Each row below holds a small network's activations on one record, seen along a few directions.
Each row is followed by the record's values for the fields NUFIT, SOS, VELUD, MONID, ROZ, FETIM, DIMUR, VEV.
A field that a record lacks is left out.
Other fields move the rows too, some of them a lot.
Strong random noise was added to every row along 4 fixed directions; ignore it. To show where, here is one row again and again, with new noise each time:
[ 329  -75 -184 -453  -10  -11  214 -122  273 -403    3 -108  328 -113
 -117  217 -248 -355 -134  105   44  -44]
[-125   22  306  158   82  -42  -20  -42 -272  -79   69 -276  -60   30
 -358 -337  344  269  -14   -1  156 -230]
[-119  -56 -287  362 -304  -30  263   11  154 -160   51  223 -159  126
   -1  -88  117 -239    0  -78 -188 -417]
[  57   55 -178  256  -94  -16 -154  163   59  162   28  155 -251  263
   92  -10  -25  115    3  120 -134   16]
[-138 -110  317   24   94  150  -78  -66 -250  356 -121 -239  255   30
  -22 -434  243  284  131  -89  119  159]
[ -42  -72  387 -129  185  100  -93  -95 -268  187  -76 -364  282  -32
 -173 -366  216  297   61  -21  209  142]

[ -82  322  108   88   34 -146 -248  152  -40 -102  168  -29 -148    3
  -36  181  -55  237 -120  166   29  -45] => NUFIT is revef, SOS is doz, VELUD is fevuz, MONID is muni, ROZ is kos, FETIM is dep, DIMUR is gif, VEV is sel
[-340 -183  -27  484 -206   40  231   14 -208  145 -153  143 -139   96
  -20 -312  392  -83  110 -169  -20 -201] => NUFIT is pif, SOS is zit
[ 187  348   74 -153  124  -98 -418  230   90   88  220  -31  -93   75
  120  292 -333  359 -125  262   20  216] => NUFIT is revef, SOS is doz, VELUD is fevuz, MONID is muni, ROZ is kos, FETIM is dep, DIMUR is tazof, VEV is zofev
[ 314  -68 -133   54  118 -201  -70   79 -184 -401  -42   42 -493   87
 -475  173  163    8 -216  253  139  -42] => NUFIT is tad, SOS is doz
[  22  -29 -170   67  -47   -2 -172   74 -113  234 -205  144  -20  114
  222   90  -37   28   27  109   -7  318] => NUFIT is bomoz, SOS is zit, DIMUR is gif, VEV is zofev
[-129  -94   13  150  -58   31   37   57  -82  231 -115  100   -7   58
  106  -52   76  -40   47  -77  -94   67] => NUFIT is pif, SOS is zit
[ 114   94 -166  110   -2   19 -484  272  -98  332 -221  212 -292  180
  365  345 -147  181  -66  246  -44  533] => NUFIT is lamo, SOS is doz, VELUD is fevuz, MONID is ruk, ROZ is kos, FETIM is kibi, DIMUR is gif
[  22  -40 -158  136 -107  108 -105  130  115  284  -91  244 -133  136
  262   66 -136   66   50   69 -204  196] => NUFIT is lamo, SOS is zit, VELUD is fevuz, MONID is muni, ROZ is kos, FETIM is dep
[ -61  -42   23  206  -21  -28  -12   47 -202   35  -73   19 -114   71
 -143  -72  172   89    1  -56   71   -1] => NUFIT is revef, SOS is doz, DIMUR is tazun
[ 154    8  -81  -46  -25  -46   70  -10   32 -267   -8   40  -66  -10
 -111  218    3 -133  -99  111   12  -17] => NUFIT is balad, SOS is doz, VELUD is fevuz, MONID is tig, ROZ is kos, FETIM is dep, DIMUR is tazof
[  50   36  188 -257  142  189  -50  -53  143  159   85 -230  353  -48
  131 -100 -231   70  131  -77  -73  166] => NUFIT is lamo, SOS is zit, VELUD is fevuz, MONID is bofeb, ROZ is kos, FETIM is kigiz, DIMUR is tazof, VEV is sel
[ 100 -174  125  -61   72   12  161 -116 -201 -157  -79 -145   35  -86
 -393 -162  237  -42  -32  -49  217   -4] => NUFIT is revef, SOS is doz
[ -26 -221  -11  115  -15   90  183  -79  -22   65  -71   80   44   22
  -22 -242  141  -73  130 -144  -33  -60] => NUFIT is tad, SOS is doz, VELUD is fevuz, MONID is bofeb, ROZ is kos, FETIM is kigiz
[ 129  310 -172 -126   25 -195 -150  109  185 -354  356   -8 -252   18
  -47  362 -342   36 -205  244  -96 -231] => NUFIT is tad, SOS is zit, DIMUR is doso, VEV is zofev
[ 185 -217  108   21  194   58 -219   32 -416  343 -346   -9 -144  150
 -168 -189  285  268   50   90  186  504] => NUFIT is bomoz, SOS is doz
[-342   -4    8  233 -214  -19  -19  -13 -148  132  -35   47   56  -18
  186  -37  187  -18   84 -171  -39 -152] => NUFIT is bomoz, SOS is zit, DIMUR is tazun, VEV is zofev
[ 126   22  -57 -496   13   99  200 -189  369 -293  164 -140  485 -230
   69  193 -452 -278   -4    1  -74    1] => NUFIT is tad, SOS is zit, VELUD is fevuz, MONID is tig, ROZ is zov, FETIM is kigiz, DIMUR is gif, VEV is sel
[-188   30   -9  321 -106   27   63   49   21    4  153   90  -92   71
   12  -98   37   82   66 -107  -88 -242] => NUFIT is rifev, SOS is doz, VELUD is fevuz, MONID is tig, ROZ is zov, FETIM is kigiz, DIMUR is tazun
[ 196   71  -47 -157   73   14 -170   99   80   25   26   36  -17   26
  133  134 -215   79  -20   95  -11  172] => NUFIT is tad, SOS is doz, VELUD is fevuz, MONID is ruk, ROZ is kos, FETIM is defun, DIMUR is tazof
[ -50 -251   74 -156   -6  188  156 -149 -121  272 -301  -39  467 -147
  151 -190   83 -165  107 -235   83  345] => NUFIT is revef, SOS is doz, DIMUR is gif
[-155  -77 -248  504 -278  -93  292   27   59 -274  132  251 -400   59
 -179 -117  267 -220  -49 -134 -126 -535] => NUFIT is rifev, SOS is doz
[  55 -163 -179 -126 -141   73  192  -60  135 -143 -147  165  193 -117
  139   84  -65 -341  -15  -94  -48  -15] => NUFIT is tad, SOS is doz, VELUD is fevuz, MONID is ruk, ROZ is zov, FETIM is dep
[-164  -85 -155  166 -157  -42  291  -77   48 -207   84   80  -28  -62
  -38 -142  148 -180   -5 -124  -80 -375] => NUFIT is tad, SOS is doz, DIMUR is tazof, VEV is zofev
[-206   69  -46  364 -117   14  102   18   78  -67  189   95 -199  107
    4 -188   59  -20  124 -166 -189 -321] => NUFIT is tad, SOS is zit, VELUD is fevuz, MONID is bofeb, ROZ is kos, FETIM is kigiz, DIMUR is doso, VEV is sel
[-445  357   26  535 -167 -115 -185  221   44  124  330  198 -347  195
  252  173   -2  160   -6  -33 -259 -330] => NUFIT is pif, SOS is zit, VELUD is fevuz, MONID is tig, ROZ is zov, FETIM is kigiz, DIMUR is gif, VEV is zofev
[ 219  151 -256 -125   75  -31 -433  184   93  213  -50  135 -188  175
  348  448 -363   53 -134  322  -27  445] => NUFIT is lamo, SOS is zit, DIMUR is gif, VEV is zofev
[ -27  130 -274  444 -135 -184   33  126   65 -168  145  268 -656  266
 -187   76  127  -24  -95  114 -189 -409] => NUFIT is balad, SOS is zit
[ -19  111   75   19   61  -78 -151   70   10  -21  136  -56  -61   -4
  -45   17  -48   86  -89   58    5 -118] => NUFIT is rifev, SOS is zit
[  39  166  312 -320  247   -3 -149  -24  -14   69  122 -258  225  -78
   28  101 -159  221  -40   87  142  248] => NUFIT is pif, SOS is doz, VELUD is fevuz, MONID is tig, ROZ is kos, FETIM is dep, DIMUR is doso, VEV is zofev
[-491  259  168  550 -171 -170    7  129 -137 -142  220   53 -377   73
  -91 -107  329  101  -41  -77  -31 -621] => NUFIT is pif, SOS is zit, VELUD is fevuz, MONID is ruk, ROZ is zov, FETIM is dep
[ 143  -97  -61 -306  -33  195  360 -161  496  -75  224  -86  434 -121
   36 -169 -334 -263  165 -216 -159 -152] => NUFIT is rifev, SOS is zit, VELUD is fevuz, MONID is bofeb, ROZ is kos, FETIM is kigiz
[  -3   72   59  112   95  -23 -160   23 -183  157   23   -3 -218  143
  -76 -107  136  227   10   11   47  118] => NUFIT is bomoz, SOS is doz, DIMUR is doso, VEV is zofev
[ -62 -252 -146 -103 -119  141  185 -171   16  225 -335  129  410  -65
  272 -112  -31 -277  122 -151  -56  281] => NUFIT is bomoz, SOS is zit, DIMUR is gif, VEV is sel
[ 243   79   88 -177  191   38 -225   64  105  141  143  -98   37   42
   58   41 -275  137   33  130   52  200] => NUFIT is rifev, SOS is zit, VELUD is fevuz, MONID is bofeb, ROZ is kos, FETIM is kigiz
[  91  -46  -89  -30   27  -35  -90   41  -95   49 -145   35  -56   65
   24  123   65  -46  -54  130   59  114] => NUFIT is balad, SOS is zit
[ -15 -136  249   34  153    4 -155  -37 -402   46 -127 -179 -134  -27
 -303 -194  320  193  -13   20  235  105] => NUFIT is tad, SOS is zit
[  65   18 -171  292  -58 -183   43   93 -146 -309   17  105 -523  156
 -346  101  275   -5 -143  154   38 -286] => NUFIT is balad, SOS is doz
[  67 -268 -410  122 -232   21  437 -119  280 -219  -28  282 -105   18
  -62  -95   62 -434   21 -151 -169 -256] => NUFIT is tad, SOS is doz
[ 122 -193  -99 -316    3  142   45  -90   10   60 -253  -54  391 -108
  241  118 -146 -240   -8   -9   89  378] => NUFIT is lamo, SOS is zit, DIMUR is doso, VEV is zofev
[-118 -272 -186  157 -193  107  397 -150   10   16 -224  179   56   25
  -15 -230  266 -313   67 -241  -55 -166] => NUFIT is balad, SOS is doz
[-413  -18  389   24    6  -13  155 -219 -292  -35  -29 -334  362 -213
  -67 -306  322   40   38 -232  181 -313] => NUFIT is balad, SOS is zit, DIMUR is tazun, VEV is zofev
[ 369   10  113 -199  271  -46 -407  128 -161  124  -96  -96 -228   69
 -126   89  -57  334  -66  271  161  481] => NUFIT is tad, SOS is doz, VELUD is fevuz, MONID is ruk, ROZ is kos, FETIM is kibi
[  29   10    3 -102    4   24   -1   -6   80  -89   -1   -8   78  -49
   65  132 -133 -123  -25   53  -22  -63] => NUFIT is lamo, SOS is zit, VELUD is fevuz, MONID is bofeb, ROZ is kos, FETIM is dep
[ 266   51 -110   15   81 -128 -245  129 -173  -85  -73   44 -345  183
 -205  196    0  180 -112  217   92  202] => NUFIT is bomoz, SOS is doz, DIMUR is tazun
[ -68  -21   55 -275  -59  -41  225 -148   69 -249   -7 -122  432 -249
  114  182 -148 -384 -103  -93   60  -76] => NUFIT is pif, SOS is zit, DIMUR is doso, VEV is zofev

Which values does each new row have?
[ 253 -124  348 -381  327   19  -32 -147 -283  -74 -119 -386  164  -97
 -501 -223  160  201  -10   53  259  230] => NUFIT is bomoz, SOS is zit
[-232  -60  684 -191  291  113 -131 -155 -484  108  -86 -511  331 -227
 -279 -309  330  394   47   -4  338   87] => NUFIT is lamo, SOS is zit, VELUD is fevuz, MONID is tig, ROZ is kos, FETIM is dep
[-308 -234  367  -36    8  167  216 -243 -350  119 -165 -272  347 -187
 -182 -375  454    4  111 -290  174  -88] => NUFIT is balad, SOS is zit
[ 360 -186 -121 -460  102  115  130  -98  153  -28 -175  -97  292  -35
  -84   65 -176 -189    4   57   28  298] => NUFIT is balad, SOS is zit
[-254 -162 -239  338 -325  166  270  -38  156  255  -98  366  161   60
  379  -77   -5 -272  175 -272 -222   -8] => NUFIT is revef, SOS is doz, VELUD is fevuz, MONID is tig, ROZ is zov, FETIM is kigiz, DIMUR is gif
[-188   52  360   82  126    9 -360   77 -405  410  -89 -209  104   -7
   90 -125  162  383   74  -14  204  308] => NUFIT is revef, SOS is zit, DIMUR is tazun, VEV is zofev
[ 318   69 -421  105  -79 -125 -129  235  194 -232   76  256 -387  184
  -41  365 -237 -152 -164  262  -85  -21] => NUFIT is rifev, SOS is zit
[ 402   81 -321  -27   82  -35 -349  232   74  119  -69  200 -371  247
  186  387 -304   49 -135  300  -80  440] => NUFIT is lamo, SOS is doz, DIMUR is doso
[-177 -266 -235   98 -292  165  598 -196  355   62  -28  181  245  -30
  127 -308    9 -460  175 -342 -240 -250] => NUFIT is pif, SOS is zit
[ 161  -38 -107  -26    2   64   24   25  231   66   95  106  -43   53
   27   -2 -148   19   33   45  -65   95] => NUFIT is rifev, SOS is doz, VELUD is fevuz, MONID is tig, ROZ is kos, FETIM is dep
[  33 -151  -36   -9    8   69   97  -23    0  217 -117   58  122   19
   38 -165   56  -44   83  -92   -9  138] => NUFIT is revef, SOS is doz
[-101 -180   41   26   16  -67  104 -101 -325 -265 -212  -59   14 -145
 -232   14  316 -110 -104  -24  182  -43] => NUFIT is tad, SOS is doz, DIMUR is gif
[  77  -12  182 -117  182  -83  -87  -77 -220 -166    8 -253   -1 -101
 -252  -88  101  140  -88  124  223   76] => NUFIT is tad, SOS is zit, DIMUR is gif, VEV is zofev
[ 221 -177 -276 -142   -8  -17  204  -67  163 -219  -59  122  -52    3
 -137   54  -32 -260  -67   23  -24  -35] => NUFIT is tad, SOS is doz
[-134  -27  141   47  -18 -108   91  -30  -68 -135   40  -83    8  -71
 -145   19  171  -79  -70  -60   34 -181] => NUFIT is pif, SOS is zit
[ 414  123   12 -340  215 -301 -138   -6  -34 -597  126 -181 -245  -45
 -537  393  -28  -41 -293  322  200  -72] => NUFIT is bomoz, SOS is zit
[ -67 -248 -187   49 -120  150   77  -12   13  286 -286  237   64   14
  246 -122  100 -127  134 -117  -65  204] => NUFIT is tad, SOS is doz, VELUD is fevuz, MONID is ruk, ROZ is kos, FETIM is kibi
[ 156 -252  -88   29   70  232 -199   51 -132  703 -367  133  -32  252
  220 -184   75  202  182   32   16  684] => NUFIT is balad, SOS is doz
[ -37 -146  169  -90  107   25   69  -52 -166   99 -153 -119  144  -35
 -116 -124  192   18    3  -71  131  126] => NUFIT is pif, SOS is doz
[-187  -89  244  548   88   93 -359  169 -582  663 -290   56 -405  321
   -7 -430  511  537  130  -39   73  314] => NUFIT is balad, SOS is doz
[ 390 -124   56 -216  251  -99 -107   -7 -303 -221 -227 -147 -180   27
 -446  148  165   60 -184  252  281  263] => NUFIT is balad, SOS is doz
[-148 -223  355  167   81  112   81 -146 -406  198 -184 -229   38    6
 -292 -538  524  234   98 -183  207   36] => NUFIT is balad, SOS is doz
